These are the activations of a small neural network, seen along a few directions. Each row is one input.
In each table, some parts of the input vary, and every possible input appears once, in random order.
A made-up example of a description, with smaller parts first: line(6) and (point or line(11) or (values(3) and ring(5))).
Shared parts are said once, and a part with two or three values counts as separate values.

Other details of the inputs vary at random and push rows far along two fixed directions, the same in every table; ignore that.

Rows:
R1: 29 20 -24 18 -13 18 20 -5 -39 -35 -8 11
R2: 18 41 13 -6 -13 -19 22 9 17 8 14 28
R3: -30 -67 -46 14 19 52 -38 6 -54 -74 -20 -18
R4: 26 26 18 49 -9 -26 27 30 -27 53 24 12
R5: -25 -63 -11 -22 -10 44 -16 7 -54 -82 -16 -17
R6: -21 -1 -34 -6 -11 -37 -13 -33 55 21 18 19
R7: 71 52 49 5 2 13 35 36 -26 23 21 -1
R8: 7 11 19 22 33 2 -4 33 -34 13 11 33
R9: 10 3 46 16 -2 -9 9 26 -14 -10 17 -8
R10: -53 -22 -47 -33 -6 -3 -55 -47 76 44 -5 -6
R11: 31 41 43 12 -10 -15 33 28 -16 32 23 24
R12: -27 9 -11 -28 -3 -32 -14 -16 53 15 14 32
R13: -50 -14 -44 -64 15 -35 -15 -44 84 17 -48 30
R14: -20 -3 0 -36 22 -33 13 -23 45 41 -33 24
R15: 36 18 42 50 -6 -31 25 25 -3 24 39 -20
R16: -2 25 14 9 5 -60 1 -2 -58 -3 23 -62
R17: -60 3 -9 -54 0 7 -26 -58 99 7 -2 -6
R18: 25 39 0 12 3 3 33 -21 5 31 15 8
R19: 59 19 58 17 -5 -19 21 47 -30 26 34 3
R20: -41 -16 -43 -46 -13 4 -48 -66 89 30 -2 -6
R21: 20 25 6 19 -12 -12 30 -20 8 28 20 11
R22: -29 -28 -31 -4 -20 28 -28 16 -61 -68 -37 25
R23: 19 -16 -2 17 -19 23 14 15 -37 -27 9 -27
R24: 9 -20 34 11 14 -4 15 23 -29 -32 -47 -12
R25: 29 25 47 17 0 -29 32 27 -18 33 33 25
R26: -8 21 20 4 0 -15 8 20 -4 43 10 25
R27: -39 -1 -1 -33 6 -6 -10 12 50 42 13 -7
R28: 48 26 46 31 31 -6 0 66 -34 33 26 15
R29: -30 19 16 -26 -5 -4 -13 -16 64 20 9 -5
R30: -17 -2 -18 -23 -4 -1 6 -37 66 25 23 -25
R31: -37 -37 0 5 -13 42 -29 17 -56 -68 -34 -8
R32: 0 -25 -44 11 -32 31 -7 -23 -51 -83 -27 12
R33: -17 42 34 -20 18 -66 -2 2 -26 18 23 -43
R34: -3 -7 5 -42 20 -26 -5 -10 53 42 -32 4
R35: -59 -41 -43 -42 2 -7 -29 -54 84 18 15 -24
R36: 17 30 54 41 34 -16 5 57 -5 28 28 7
R37: -8 -11 3 -12 -3 62 -4 -9 -44 -79 -30 -13
R38: -33 -36 -44 -45 16 -19 -33 -61 84 34 -43 -9
R39: 24 24 32 65 26 -21 8 44 -4 32 33 -8
R40: -37 -53 -27 26 -21 42 -34 -5 -56 -73 -35 -22
R41: 47 30 52 12 -9 -3 44 60 -23 19 34 -11
R42: -32 1 -30 8 33 -13 -29 -24 45 46 14 22
R43: -60 -9 -35 -35 -6 6 -31 -79 99 7 -2 -19
R44: 21 31 -10 20 -23 -28 14 4 13 21 17 18
R45: 5 19 -20 -27 4 11 -10 -46 59 36 8 -10
R46: 12 19 3 21 23 -10 -10 44 -22 -2 7 39
R47: 15 9 20 2 -13 20 22 2 -43 -29 -3 19
R48: 23 36 17 19 4 4 24 -12 21 18 18 -21
R49: 27 -2 -8 7 -2 38 26 1 -33 -28 6 -30
R50: 54 36 49 0 -9 -3 26 26 -2 26 26 2
R51: -21 -39 -54 20 -28 26 -27 1 -64 -67 -35 13
R52: 39 33 40 45 -15 -16 28 23 -1 25 30 -19
R53: -7 -60 -13 21 3 20 -7 -9 -50 -74 -67 -28
R54: 9 -7 1 29 -8 0 14 36 -22 17 17 -25
R55: -27 -48 -14 -3 27 49 -30 30 -55 -65 -17 -4
R56: -54 -33 -20 -64 27 -18 -11 -30 86 25 -37 -14
R57: 25 13 7 30 -19 -3 22 1 -29 9 11 11
R58: -22 26 -13 -32 -13 -20 -12 -13 54 19 4 31
R59: -11 -6 -35 -26 -11 50 -10 -16 -45 -85 -38 21
R60: -15 22 -2 -50 14 17 12 -17 59 25 15 -12
R61: 23 -11 10 11 18 -33 35 16 20 33 -11 -29
R62: 0 5 -14 -21 -10 -2 -13 -45 62 33 14 -8
R63: -15 -42 -11 -12 -16 47 -38 17 -66 -54 -34 1
R64: 51 13 23 36 13 -44 55 16 -18 46 -13 11
R65: 53 59 44 16 5 6 55 28 -36 21 19 19
R66: -6 -14 -12 -14 -6 -20 -25 -34 53 38 22 -7
R67: 23 7 1 29 26 -10 -20 20 9 42 24 2
R68: 21 -5 9 34 -11 -16 20 -2 -31 7 22 12
R69: -19 -43 -60 28 7 33 -42 3 -61 -77 -30 22
R70: -6 -41 -11 -26 -24 57 -35 -5 -53 -74 -33 -1
R71: -5 -57 -56 1 -8 8 -4 -17 -50 -76 -73 12
R72: 18 -3 22 -8 -10 27 25 24 -30 -32 8 -15
Each input here is: values(2) and (point or (line(5) and (point or line(6)))).
The inputs of R29 and R52 match in every part but the values(2) part. If R59 is changed in the same way as R29 into R52, which row does it become? -> R1
The inputs of R56 and R61 match in every part but the values(2) part. If R55 is changed in the same way as R56 into R61, which row does it become? -> R3
Change only the line(5) part in R51. List by row number the other rows that result. -> R4, R10, R40, R54
A walk changes only the line(6) part. It starts at R7 and steps to R50. List the rest of the walk in order. -> R70, R19, R63, R28
Change only the values(2) part in R58. List by row number the other rows that result. -> R44
Change only the values(2) part in R23. List by row number the other rows that result. -> R41

Rows:
R73: 93 67 90 18 -11 4 78 61 -44 16 37 -15
R74: -6 6 16 -18 24 -27 5 15 46 48 -2 6
R75: -12 12 28 -8 19 -10 -14 21 45 46 31 -13
R76: -6 -18 -30 -32 -27 59 -1 -57 -8 -66 -22 -18
R77: 94 64 64 32 -36 -3 82 34 -36 17 39 -13
R78: -39 -45 -33 -5 -10 17 -29 -25 -22 -51 -17 -21
R79: -28 -24 -51 -10 -5 35 -34 -31 -26 -50 -25 27
R80: 49 -7 53 50 4 17 25 81 -124 -57 2 -26
R81: -9 29 -15 -11 -8 -22 -6 -14 45 40 18 34
R82: -16 3 0 3 -2 -17 -14 -8 53 45 33 -10
R83: -11 33 14 -23 16 -13 -5 12 37 42 16 33
R84: -24 -51 -48 -6 1 23 -24 -27 -18 -44 -44 0
R85: -3 0 -11 -6 2 -35 4 -10 52 47 0 9
R86: -12 7 -2 -5 2 -42 -1 -20 45 43 9 -8
R87: 50 -21 20 70 -10 37 11 54 -118 -59 7 -21
R88: -32 -43 -41 -5 1 16 -30 -36 -22 -46 -35 -16
R89: -26 -33 -48 -4 -2 28 -25 -30 -19 -52 -41 25
R90: -17 13 -9 4 13 -29 -5 -16 47 42 23 -19
R91: -10 23 17 -18 20 -21 3 12 44 41 1 30
R92: -29 -36 -3 -20 13 13 -25 -2 -27 -41 -32 -15
R93: -7 20 -12 -5 -3 -30 3 -13 52 39 2 32
What do these inputs look like to the network? -> values(3) and (point or line(6))
The inputs of R92 and R86 match in every part but the values(3) part. If R75 is changed in the same way as R92 into R86, which row does it become? -> R82

Rows:
R94: -48 -22 -20 -19 10 -4 -48 -23 29 -6 -23 17
R95: 73 35 12 19 -19 14 60 1 -45 -14 -5 10
R96: -13 6 -31 -6 -5 0 -16 -23 60 40 21 23
R97: 54 35 41 42 7 -53 26 58 -19 51 24 33
R98: -15 -2 -16 -42 -17 38 1 -56 44 -21 -24 -6
R99: -11 -63 -46 39 20 25 -23 15 -95 -77 -65 24
R100: 65 57 45 23 -13 -25 62 33 -9 30 30 22
R101: 20 -15 24 72 -14 -25 22 10 -63 -3 29 -63
R102: -52 15 4 -41 27 -22 -22 -9 59 40 24 -17
R103: -20 -2 -7 -63 0 40 -6 -52 45 -22 -11 -39
R104: -13 -22 -36 8 -13 -34 -2 -61 70 44 27 -37
R105: 0 -53 -14 15 -18 74 -25 17 -78 -87 -12 -12
R106: -64 -50 -21 -27 49 0 -48 -8 29 4 -25 -27
R107: -36 28 -33 -19 10 -38 -12 -25 55 43 7 36
R108: 58 65 62 28 -10 -16 57 31 -6 27 31 9
R109: -2 -40 -24 28 -20 73 -26 2 -77 -86 -20 2
R110: 52 48 66 12 2 -25 40 46 -23 47 38 -27
R111: -1 -10 -11 12 -11 5 1 27 -56 -39 -12 26
R112: 75 48 66 7 -13 0 68 36 5 31 30 -19
R113: -40 -17 -48 -15 12 -16 -45 -39 21 -4 -28 37
R114: -30 -18 -36 -39 -19 6 -19 -39 27 -4 -22 20
R115: 0 -34 8 -15 -22 62 1 3 -69 -104 -28 -11
R116: 3 18 -17 -45 -13 2 21 -48 77 32 -2 9
R117: -43 -11 -12 -4 40 -32 -27 -3 74 58 -14 11
R118: -3 -49 1 -12 -27 51 -11 11 -80 -83 -35 -14
R119: -28 30 15 -52 11 -1 -2 -36 71 21 21 -23
R120: -44 21 -5 -21 8 -24 -16 -12 64 40 11 18
R121: 22 0 -17 10 -22 11 10 -6 -61 -32 -22 21
R122: 4 -40 -13 32 19 -2 -7 39 -50 -23 -35 20
R123: -58 -58 -22 -24 34 -1 -43 2 38 4 -30 -8
R124: 43 26 66 30 15 -44 21 71 -12 48 33 2
R125: 7 -36 -52 32 -18 60 -20 -12 -89 -84 -25 22
R126: 55 43 52 42 11 5 25 52 -26 35 59 -27
R127: 54 41 15 25 -14 -2 47 11 -51 -17 5 23
R128: -22 19 -1 -28 -11 -13 -6 -29 61 41 2 8
R129: -63 -24 -17 -43 5 5 -33 -10 34 -11 -6 1
R130: 41 36 68 28 30 -44 16 63 -22 50 38 -18
R131: -22 -3 -47 14 -14 -51 -19 -41 69 32 14 -44
What do these inputs look like to the network? -> values(3) or (line(5) and (point or line(6)))
A walk changes only the line(6) part. It starts at R103 and steps to R119. List the rest of the walk in order. -> R110, R102, R130, R106
